These are the activations of a small neural network, seen along a few directions. Each row is one input.
In each table, some parts of the input vary, and every possible input appears once, in random order.
Descriptions start from the smaller parts, as in this example, which fits no table here: line(4) and (point or ring(9) or (values(3) and ring(8))).
Shared parts are said once, and a part with two or three values counts as separate values.

Table:
r1: [ 31.3 -34.1   9.8   1.1   1.6  -3.4   4.8 -28.6  42.8  28.6 -41.7  18.3
 -84.3]
r2: [ 29.9 -55.6  38.7   6.0 -12.1 -12.9   9.7 -41.3  38.8  19.1 -43.7  18.0
 -67.6]
r3: [ 73.1 -46.4  -0.1 -36.1 -40.1  20.3  18.1   8.5   9.1  21.1 -16.3  46.9
 -39.4]
r4: [-20.9  48.4 -38.3  30.9   4.2  37.1   8.9   3.7   7.8  -4.4  14.0  11.8
  75.3]
r5: [ 38.8 -69.6  39.8  -3.0 -22.9 -11.5  14.0 -53.4   9.7   4.4 -36.5  16.3
 -59.6]
r6: [-29.3   0.9 -20.8  28.8  13.6  40.9 -10.5  56.3  26.2 -31.2 -22.2 -20.2
  63.8]
r7: [-70.3  23.7 -22.3  -2.8 -29.5  48.4   7.8  -8.1  17.4  -9.5  37.1   7.8
  66.2]
r8: [ 29.0  48.6  28.2  -4.0 -46.5 -71.7  -6.5  46.2 -33.2  -1.6  25.3   1.1
 -13.3]
r9: [ 50.3 -41.6  -4.0 -12.5  16.3   6.2  -3.6 -28.2  26.8  15.2 -24.1  35.6
 -79.3]
r10: [-62.0  22.4 -23.1  20.8  34.3  29.3  16.8 -55.0  18.6 -20.9  43.3  -6.4
  40.9]
r11: [ 32.9  21.2  23.5  -6.1 -40.6 -43.0 -48.8  62.5 -25.6  13.7  45.7 -21.7
 -20.9]
r12: [ 12.6  37.7  28.9   5.8   0.3 -86.7 -16.0  -1.7 -37.7 -19.1  24.6 -16.1
 -48.0]
r13: [-43.0   8.5 -32.3  44.9  58.8  26.7 -14.9   0.1   5.7 -38.6 -26.0 -35.7
  25.2]
r14: [-17.1  23.6 -40.6  28.7  10.1  35.0   1.8  45.9  22.4 -21.2 -21.0 -26.3
  61.6]
r15: [-40.5 -10.8 -23.3  36.7  62.9  23.3  -8.7  10.0  29.2 -46.4 -16.0 -40.6
  30.3]
r16: [ 65.8 -31.1  -4.3 -22.2 -31.4  20.8   6.0  19.5  31.5  32.5 -24.4  52.2
 -44.4]
r17: [-16.7  -1.0  49.5 -59.7  42.6 -61.6 -22.3  -0.8 -45.9   2.0  15.4 -27.0
   2.5]
r18: [-58.2  37.8 -32.9  30.9  37.7  34.9   7.9 -54.6  -6.0 -18.6  25.7  -5.7
  30.7]
r19: [-38.3  47.2 -36.1  19.3  -8.1  46.6  29.0  -5.5   6.6   0.9  31.1   7.1
  66.8]
r20: [ -6.8 -10.9  35.3 -40.2  31.4 -43.7 -59.0  16.4 -39.2  10.0  36.0 -50.7
 -27.0]
r21: [-83.0  11.7 -22.7   5.7  19.9  30.2   9.0 -54.5  20.6 -24.9  41.3 -13.0
  33.2]
r22: [ -6.2  12.3  47.2 -69.9  -6.0 -41.9  -7.8  49.4 -49.8  21.6  15.1 -12.9
  30.2]
r23: [-14.3  29.9  46.2 -29.0  20.8 -83.3   9.6  -7.7 -57.2 -13.8   4.7  -7.2
 -19.5]
r24: [ 13.3  -7.2  38.3 -45.6  -9.0 -29.2 -49.5  66.1 -31.3  27.9  42.3 -24.8
  13.8]
r25: [ 50.0 -63.7  13.2 -25.2 -18.3   1.2  16.5 -52.2 -12.4   0.3 -27.8  11.9
 -73.5]
r26: [-56.3  36.4 -23.8  11.8 -17.7  51.9  20.7  -6.5   7.4  -3.4  37.0  10.5
  67.1]
r27: [ 62.4 -57.8  16.8 -30.5 -60.5  19.9  30.3  -0.7 -12.7  20.1 -24.5  34.0
 -39.3]
r28: [-22.7  28.4 -57.3  34.4   6.1  23.7  -5.1  34.1   4.6  -4.8 -22.3 -13.0
  64.7]
r29: [  6.7  45.7  39.4 -43.9 -31.5 -71.8  15.5  36.5 -47.9   1.6   3.7   5.2
  15.4]
r30: [ 55.8 -58.8  37.4 -13.4 -70.6   3.7  24.3  -5.5  14.2  22.0 -34.9  33.4
 -25.2]
r31: [-37.0  37.4 -39.2  40.2  50.1  22.6   0.2 -44.0   3.4 -21.8  14.2  -5.6
  40.3]
r32: [ 12.4   5.2  28.6   8.2  10.8 -54.1 -54.0  18.2 -34.7  -1.5  47.7 -34.4
 -56.0]
r33: [ 57.2 -57.4  -1.0 -26.9   5.8   5.8   9.4 -39.2   4.7   3.7 -16.1  29.4
 -74.4]
r34: [-35.6  32.4 -44.0  46.7  55.2  23.9   0.9 -25.5  -6.1 -22.6  -4.8 -18.3
  30.3]
r35: [ 45.3 -45.0  38.4  -3.8 -59.8   1.7  19.3   6.4  43.5  36.5 -44.1  34.6
 -32.8]
r36: [-42.2  12.8 -52.7  48.6  58.2  13.0 -10.4  -9.9  -4.9 -19.9 -19.4 -24.8
  29.5]
r37: [-14.7  42.1 -47.6  34.9  10.2  35.8  21.8  23.7   6.2  -3.0   1.7  -4.9
  66.3]
r38: [ 48.3 -23.2   7.5  -9.3 -46.1  11.8  15.0  19.2  47.3  46.2 -40.1  35.4
 -49.9]
Changing only one part turns r7 into r21. The same change can be made to r26. Which row results?
Answer: r10
What is each input in this table made of?
Answer: values(2) and (ring(5) or ring(6) or line(8))
Change only the values(2) part in r31. List by row number the other rows that result.
Answer: r4
Change only the ring(6) part in r5. List by row number the other rows that result.
Answer: r1, r2, r9, r25, r33
Change only the values(2) part in r25. List by row number the other rows that result.
Answer: r27

Table:
r39: [-33.9  45.2   5.4  17.3 -29.9   0.4 -29.5  63.1  10.1  16.3  43.1 -18.8
  46.6]
r40: [ 38.6 -36.6  46.1 -25.8  -1.9 -38.4 -47.3  18.2 -32.8  19.8 -20.3  -9.6
 -46.0]
r41: [-51.2  40.4   1.3  11.1  29.9 -20.0 -31.5  -7.1 -37.0 -51.2  29.4 -40.3
  -1.4]
r42: [-19.3  15.0 -37.5  20.7 -12.1  48.4  40.1  29.5  13.5 -17.8 -37.8   8.2
  95.5]
r43: [ -5.0  23.9 -62.7  24.1  -2.6  76.7  -2.0  26.0  31.1  13.7  29.2  21.6
  52.1]
r44: [ 23.4 -73.8   7.6 -23.9 -38.1  26.5  15.4 -20.2  12.9   6.2 -14.9  28.7
 -41.2]
r45: [ -8.0  21.9 -51.7  88.8  70.6   3.7   4.6 -45.2   9.8 -26.0 -16.9 -27.8
   2.2]
r46: [-40.6  -0.3 -50.2  53.3  60.5  18.4  -8.3 -35.6  22.4 -45.7   0.1 -20.9
   9.5]
r47: [-67.8  24.3  24.3 -26.1  62.1 -21.9  -0.6 -20.7 -28.5  -1.7  27.6 -13.4
  27.4]
r48: [ 52.1  -9.8  30.7 -37.9  -8.3 -57.6  -1.8  38.2   5.9  12.4  -2.4 -11.9
 -55.8]
r49: [ 46.2 -51.2  50.4 -36.3 -11.7 -37.1 -23.0  21.6 -14.2   6.9  13.5 -21.8
 -37.2]
r50: [-32.3  18.2 -30.2  47.4 -28.0  62.0  -1.8  28.0  55.3  14.4  11.3   5.0
  45.9]
r51: [ 41.0 -38.3  15.7 -17.0 -56.8  16.5  38.8 -43.3  11.0  21.3 -11.4  40.0
 -37.9]
r52: [ 39.0 -23.1  33.7 -29.5   2.6 -41.7 -36.1  25.9 -23.6  26.1 -24.1 -15.1
 -56.6]
r53: [ 23.1 -47.2  43.9 -52.6 -39.7 -33.1 -11.0  14.2 -32.1   8.1  17.2   6.0
 -41.4]
r54: [ 39.9 -62.4  10.5   4.2  -1.2  22.5 -20.0 -16.1  11.2  17.6 -51.5  14.5
 -46.6]
r55: [-56.9  36.9  11.0 -18.5  10.6 -29.9   5.7 -53.8 -35.2  -2.1  57.0   0.8
  25.8]
r56: [-50.3  12.6 -35.4  40.7  31.8  41.3  -4.1 -42.5   9.5 -53.0  -3.2 -16.4
  -1.1]
r57: [ 41.1 -11.5  49.9 -46.3 -59.2 -38.9  13.3  -9.3 -35.3  27.4  24.2  10.4
 -39.5]
r58: [-54.2  24.1  11.2 -21.7  49.5 -16.3 -23.8 -25.3 -16.0 -25.7  36.3 -43.3
  24.9]
r59: [ 40.3 -49.1  -1.9   0.1   4.2  18.4  -9.2  -8.2  20.8  24.2 -55.8   8.1
 -57.0]
r60: [ 39.4 -10.1  23.9 -31.2   1.6 -46.8 -20.3  34.6 -14.6  28.1 -26.5 -14.9
 -65.0]
r61: [  2.3  21.8 -67.0   9.3   8.8  69.0  24.7  27.7   4.2  -8.4  -5.5  21.3
  82.8]
r62: [  0.6  48.8 -31.3 -20.7   6.9   7.2  -3.0  62.7 -41.0  -6.5  26.3  -2.4
  83.4]
r63: [ 50.0 -16.3  16.6 -11.1 -60.6  -1.3  35.2 -48.4  19.5  25.3 -20.3  61.8
 -32.6]
r64: [ 46.9 -77.7  16.9  -6.6  -8.6  17.9   2.5 -12.0  32.0   1.0 -22.3   7.5
 -36.2]
r65: [-43.4  41.0  20.6  18.1 -34.4 -15.7  -1.6  63.5  -0.6  -2.7   3.7 -25.5
  70.4]
r66: [ 44.8  17.2  40.9 -24.3 -44.2 -52.8   7.5  19.5 -27.8   8.9   4.2  35.2
 -62.2]
r67: [-21.6  41.3  -2.6 -10.1 -14.0 -13.5  12.1  64.1 -31.0 -15.9  -6.6 -15.9
  96.8]
r68: [-52.7  -2.6 -24.6   9.3  50.5  46.4   4.5 -60.3  29.1 -28.0   4.7 -18.4
  24.2]
r69: [ 50.1  10.5  50.8 -40.3 -63.0 -56.4   9.8 -14.5 -26.6  31.4  15.3  32.4
 -34.2]
r70: [-41.4  27.1 -13.4  23.4  59.5 -44.0 -36.2   0.0 -23.5 -43.5  32.3 -45.7
   9.5]
r71: [ 46.7  -8.6   6.3   5.5 -41.8   6.5  34.0 -14.2  16.3   7.3 -27.2  57.6
 -63.0]
r72: [-66.2  -2.6 -11.5   4.0  64.7  39.0  26.6 -55.5  17.5  -3.6  -4.9   9.5
  27.1]
r73: [ -6.7  50.7 -26.9  -6.3  -3.7  14.2 -30.2  61.0 -13.6  15.9  60.5  -3.1
  52.9]
r74: [-55.3  10.1 -24.7  12.0  12.4  31.7  33.3 -88.6  10.3  -4.2  25.1  24.5
  25.4]
r75: [ 52.9 -36.0  -2.9  -7.8  -6.0  -1.9  24.1   4.5  51.5   6.3 -37.7  18.1
 -55.0]
r76: [-41.8  13.9 -15.0  48.3 -32.3  46.0  26.2  28.4  44.7  -4.7 -28.0  -1.7
  69.7]
r77: [ 40.7 -36.3 -11.6  -2.0   4.0  12.4   6.1   0.6  30.2  26.5 -58.6   7.2
 -65.2]
r78: [-10.2  48.4 -16.7  58.2  68.1 -57.6 -23.0 -10.6 -35.4 -24.3  15.0 -51.4
   3.1]
Changing only one part turns r53 into r44. The same change can be made to r39. Which row results?
Answer: r50
Changing only one part turns r60 into r77. The same change can be made to r69. Which row results?
Answer: r63
What is each input in this table made of?
Answer: values(2) and (ring(5) or line(6) or ring(9))
Start at r61 and move only the ring(5) part, one step at a time. The first step leads to r43. Which rows follow, in order?
Answer: r50, r76, r42
Change only the values(2) part in r61. List by row number the other rows that result.
Answer: r62
